These are the activations of a small neural network, seen along a few directions. Each row is one input.
In each table, some parts of the input vary, and every possible input appears once, in random order.
Descriptions start from the smaller parts, as in this example, which fits no table here: ring(8) and (point or line(9) or (values(3) and line(4))).
Shared parts are said once, and a part with two or three values counts as separate values.
In the rows, 128 means zero.

A family of inputs:
r1: [133 153 147 135 141  75 145 128 126 145 142  93  91 146 148]
r2: [135 123 142 132 123 145  66 151 146 155 101 139 141 103 137]
r3: [149 165 130 101 122 108 193 107 125 130 160  22 107 158 169]
r4: [113 142 139 142 154 107 123 134 138  87 154 120 128 125 119]
r5: [119 163 136 126 130  81 209 115 117 120 163  34  91 162 149]
r6: [143 145 131 120 147 135 105 129 145  98 151 110 143 119 141]
r7: [106 122 148 155 130 117  85 158 137 143 104 150 125 108 117]
r8: [161 153 140 112 131 101 129 121 135 154 140  81 107 141 167]
r9: [113 128 125 129 129 116 116 125 134 119 133 161 131 131 102]
r10: [143 130 117 106 121 143  98 120 141 129 131 150 145 127 124]
r11: [ 96  57  92 149 106 189 140 130  92 122  80 243 155 111  73]
r12: [124  55  88 128 103 217 125 119 100 135  76 233 173 106  91]
- What do these inputs look like to the network? => values(2) and (point or line(5))
- The inputs of r7 and r2 match in every part but the values(2) part. If r4 is changed in the same way as r7 into r2, which row does it become? => r6
- Change only the values(2) part in r10. List by row number the other rows that result. => r9
- Change only the values(2) part in r3. List by row number the other rows that result. => r5

A family of inputs:
r13: [127 173 147 121 138  76 171 119 135 120 167  38  99 150 152]
r14: [127 102 113 124 114 162 147 121 112 133 108 145 143 124 120]
r15: [113 127 137 142 143 122  78 151 142 107 126 169 140 112 103]
r16: [155 179 150 113 146  82 145 123 142 129 167  32 102 147 175]
r17: [129  98  91 112 117 178 158 101 111 100 131 174 157 131 104]
r18: [109 107 126 146 127 138 133 133 115 130 111 159 127 121 112]
r19: [140 181 151 115 137  80 139 127 148 131 164  35 101 148 164]
r20: [103 107 117 145 123 136 151 128 107 124 116 165 120 132 105]
r21: [107 112 127 146 130 129 126 135 123 117 119 158 132 119 108]
r22: [116 110 129 144 127 141 118 139 121 135 109 156 129 119 118]
r23: [119 105 126 137 114 130 147 125 109 161  98 149 118 129 119]
r24: [143 116 133 125 113 133  99 132 129 177  97 148 125 121 137]
r25: [134 118 132 133 126 141  84 140 136 147 107 156 132 113 130]
r26: [149 174 148 117 144  81 159 121 136 124 167  33  98 151 171]
r27: [ 96 120 132 152 144 120 108 139 131  97 128 174 135 116  92]
r28: [117 104 118 135 110 126 165 122 101 154 104 155 113 139 113]
r29: [122 174 136 121 134  72 192 116 128 112 174  44  94 161 144]
r30: [130 124 134 135 129 133  77 143 143 134 117 158 138 109 126]
r31: [149 105 104 105 121 183 109 117 130 116 121 163 166 116 122]
r32: [165 182 153 106 147  83 124 120 153 138 167  34 102 145 185]
r33: [100 112 119 146 125 127 144 131 116 111 125 164 126 128 101]
r34: [138 172 134 119 141  74 198 112 123 110 176  41  93 164 157]
r35: [135  99 100 113 121 181 139 106 118 106 125 167 163 120 111]
r36: [140 109 118 119 114 165 117 131 123 142 106 143 148 117 130]
r37: [143 171 145 119 145  78 177 115 130 118 169  35  97 153 164]
r38: [159 109 107 100 121 183  88 115 139 124 120 166 168 113 130]
r39: [143 102 103 109 120 182 124 114 125 112 122 163 164 119 118]
r40: [125 109 129 136 113 133 132 132 116 166  97 146 120 127 125]
r41: [133 113 131 131 112 132 118 135 121 170  98 146 123 124 130]
r42: [152 185 154 107 138  81 118 124 159 140 164  36 103 145 174]
r43: [118 101 104 125 111 160 165 115 105 127 114 152 137 134 112]
r44: [150 113 121 114 114 165  97 129 132 150 106 146 149 113 138]
r45: [111 117 129 146 129 133 111 141 130 122 118 156 134 114 112]
r46: [123 115 130 139 126 141 104 143 127 140 108 155 130 116 122]
r47: [119 119 132 140 130 133  96 145 135 127 117 155 137 112 117]
r48: [131 107 116 124 114 165 131 127 119 138 107 144 145 120 125]
r49: [ 91 120 123 151 140 117 127 135 122  90 136 181 131 126  85]
r50: [102 124 134 149 143 123  93 146 137 102 126 171 137 113  97]
r51: [133 177 150 120 136  79 154 125 141 126 165  36 100 148 158]
r52: [123 131 139 139 143 123  59 147 150 115 125 172 143 108 111]
- The inputs of r34 and r32 match in every part but one. If r43 is changed in the same way as r34 into r32, which row does it become? => r44
- The inputs of r39 and r35 match in every part but one. If r26 is changed in the same way as r39 into r35, which row does it become? => r37
- What do these inputs look like to the network? => line(5) and (values(2) or line(6))

A family of inputs:
r53: [118 100 128 141 126 135  72 142 135 137 100 212 145 104  97]
r54: [175 146 123  90 127 138 141 102 137 143 144  68 131 140 175]
r55: [144 133 127 114 125 127 172 110 118 140 136  85 113 147 150]
r56: [111 103 138 155 129 187  57 175 144 120  92 151 165  78 125]
r57: [106 154 148 147 138  76 130 145 138 115 146 100 102 139 123]
r58: [144  84 101 113 116 203 119 114 118 123  98 179 175 106 114]
r59: [124  83 107 126 108 163 141 117 104 153  90 189 140 125 103]
r60: [111 154 152 152 150  75 133 147 131 119 145 100  98 133 136]
r61: [140 165 156 122 141  87 100 137 150 134 149  84 115 132 148]
r62: [124 135 124 131 125 113 193 119 104 127 140  88 105 149 144]
r63: [135 111 109 124 131 150  58 133 142 117 123 230 153 116  99]
r64: [111 104 135 147 129 127  81 146 128 145  97 200 132 110  96]
r65: [167 153 120  90 118 133 147 107 137 143 147  69 126 142 166]
r66: [162 168 152 110 149 103  79 130 163 133 151  76 126 124 168]
r67: [133  80 100 118 104 172 130 113 110 144  95 202 151 121 105]
r68: [130 155 155 135 148  90 109 138 145 131 143  95 107 132 143]
r69: [151 146 129 102 118 123 160 109 126 144 143  73 123 146 155]
r70: [140 133 126 124 125 120 180 109 112 136 138  84 110 144 150]
r71: [126  81 109 135 109 222 119 145 118 128  85 140 174  91 130]
r72: [107 155 152 151 145  77 135 151 129 116 141  95 100 137 125]
r73: [130 105 131 134 137 167  59 143 144 117 103 189 167  91 107]
r74: [154 177 149 110 138  98  84 135 163 132 156  76 120 127 160]
r75: [ 68 135 126 160 160  99 154 130 127  41 168 157 131 129  71]
r76: [144 172 148 116 138  88  93 132 160 137 153  79 116 131 155]
r77: [ 80 115  97 140 135 136 215 103 100  48 163 144 138 145  80]
r78: [ 87 106 141 166 118 116  97 156 119 159  87 192 112 116  97]
r79: [156 151 121  96 116 123 154 104 135 147 146  70 122 146 162]
r80: [102  85 113 147  96 151 158 126  93 168  80 180 119 130 104]
r81: [119 131 120 126 116 113 192 117 112 124 140  90 108 153 129]
r82: [152  90  81 101 111 187 117 102 114 123 117 223 160 132 104]
r83: [120 134 124 130 122 114 198 122 103 125 135  84 107 152 131]
r84: [126 154 155 145 147  83 117 138 139 127 145  94 104 129 143]
- What do these inputs look like to the network? => values(2) and (point or line(6) or line(9))
- Change only the line(9) part in r72. List by row number the other rows that result. => r57, r60, r61, r66, r68, r74, r76, r84

A family of inputs:
r85: [116 132 141 138 133 124 111 135 128 135 118 135 126 119 123]
r86: [131 145 142 130 138 110  98 155 141 123 133 117 118 134 130]
r87: [148 163 155 116 147 105  78 130 161 130 147  90 129 119 153]
r88: [130 105 120 128 119 155 124 120 123 137 116 151 128 123 133]
r89: [118 110 108 130 127 143 146 117 109 113 123 179 141 129  99]
r90: [121 133 140 146 141 108 102 139 141 121 134 132 123 116 132]
r91: [132 155 117 112 124  98 237  98 107 120 168  35  92 178 153]
r92: [127 103 110 131 121 162 144 123 110 119 112 156 155 110 117]
r93: [140 113 127 124 126 132 126 129 122 146 110 146 134 128 122]
r94: [107  96 109 129 109 161 148 120 118 120 113 159 143 126 100]
r95: [136 154 139 125 123 110  93 142 148 146 133 107 119 125 147]
- What do these inputs look like to the network? => point or line(10)

A family of inputs:
r96: [124 138 120  99 102 142 179  96 121 143 132  79 129 147 132]
r97: [142  98 121 110 111 171 116 123 123 144  93 155 166 109 113]
r98: [123  91 123 144 131 178 121 148 112 116  94 157 162  98 111]
r99: [138 106 105 106  95 173 103 137 130 141 101 166 163 116 110]
r100: [120  84 132 162 133 164  96 149 111 148  82 191 127 102 125]
r101: [167 139 105  94 126 142 114 111 135 121 151 144 132 144 145]
r102: [148 128 108 130 147 150 121 137 125  90 151 147 128 135 143]
r103: [171 220 195 110 153  45  14 167 202 168 158  22 100 124 193]
r104: [140 137 136 139 145 102 224 114  95 127 144  46  94 150 167]
r105: [100 105 108 134 112 147 113 147 123 109 108 192 155 117  76]
r106: [150 217 199 142 171  51  16 188 194 136 163  25  96 111 193]
r107: [116  92 117 159 117 166  83 163 117 147  89 205 127 109 121]
r108: [ 84 138 110 125 101 119 177 122 123 108 147 115 117 155  96]
r109: [103 134 107 130 106 153 173 135 119 108 140  90 121 144 129]
r110: [104 128 130 136 131 115  94 125 148 110 134 166 147 111  97]
r111: [127 110 145 146 152 148 104 126 138 113 119 129 152  94 133]
r112: [154 148 115 104 112  98 210 102 111 151 152  55  96 171 163]
r113: [117 150 124 129 124  70 216 112 108 120 161  78  85 168 131]
r114: [171 131 120  98 144 140 127  97 128 124 143 133 135 137 147]
r115: [122 123 130 140 134 150  89 139 145 111 129 140 151 100 131]
r116: [157 143 132 106 127  94 222  87 103 154 144  43  98 162 168]
r117: [105 125 124 133 122 151 186 121 112 113 133  79 123 137 132]
r118: [ 99  95 117 156 115 133  90 152 119 146  92 228 122 120  89]
r119: [144 129 125 106 116 143  83 114 156 140 127 137 154 110 132]
r120: [101  89 134 158 129 130 100 138 113 153  87 217 125 112  93]
r121: [135 146 119 135 129 105 212 126 104 122 154  56  91 157 164]
r122: [140  88 129 130 115 158  92 126 120 182  77 192 134 113 124]
r123: [122 141 139 135 140  66 228 102  97 127 149  70  90 160 132]
r124: [147 121 142 109 131 141  96 100 149 144 120 126 157 103 135]
r125: [104  92 124 140 128 145 130 135 114 116  98 182 158 111  78]
r126: [121 146 103  94  86 145 167 108 129 136 141  88 126 154 130]
r127: [151 123 124 131 162 148 132 122 118  93 145 133 130 127 147]
r128: [133 223 202 139 167  15  23 175 195 137 167  47  92 122 160]
r129: [133 127 125 126 157 113 137 107 121  93 152 159 126 138 113]
r130: [118  99 108 141 114 180 107 162 120 112 102 169 160 106 108]
r131: [137 100 113 124  98 159  77 138 128 175  87 202 131 120 122]
r132: [ 88 130 126 129 119 116 191 108 115 112 138 104 119 147  98]
r133: [108 120 146 138 148 113 107 110 142 111 127 152 147 105 101]
r134: [129 136 110 124 141 115 123 123 128  91 158 173 125 144 109]
- What do these inputs look like to the network? => values(3) and (point or (values(2) and line(6)))
- The inputs of r126 and r109 match in every part but the values(3) part. If r124 is changed in the same way as r126 into r109, which row does it become? => r111
- Change only the values(3) part in r110. List by row number the other rows that result. => r115, r119
- Which other rows agree with r120 in the values(3) part? List them by row number. => r105, r108, r110, r113, r118, r123, r125, r128, r129, r132, r133, r134
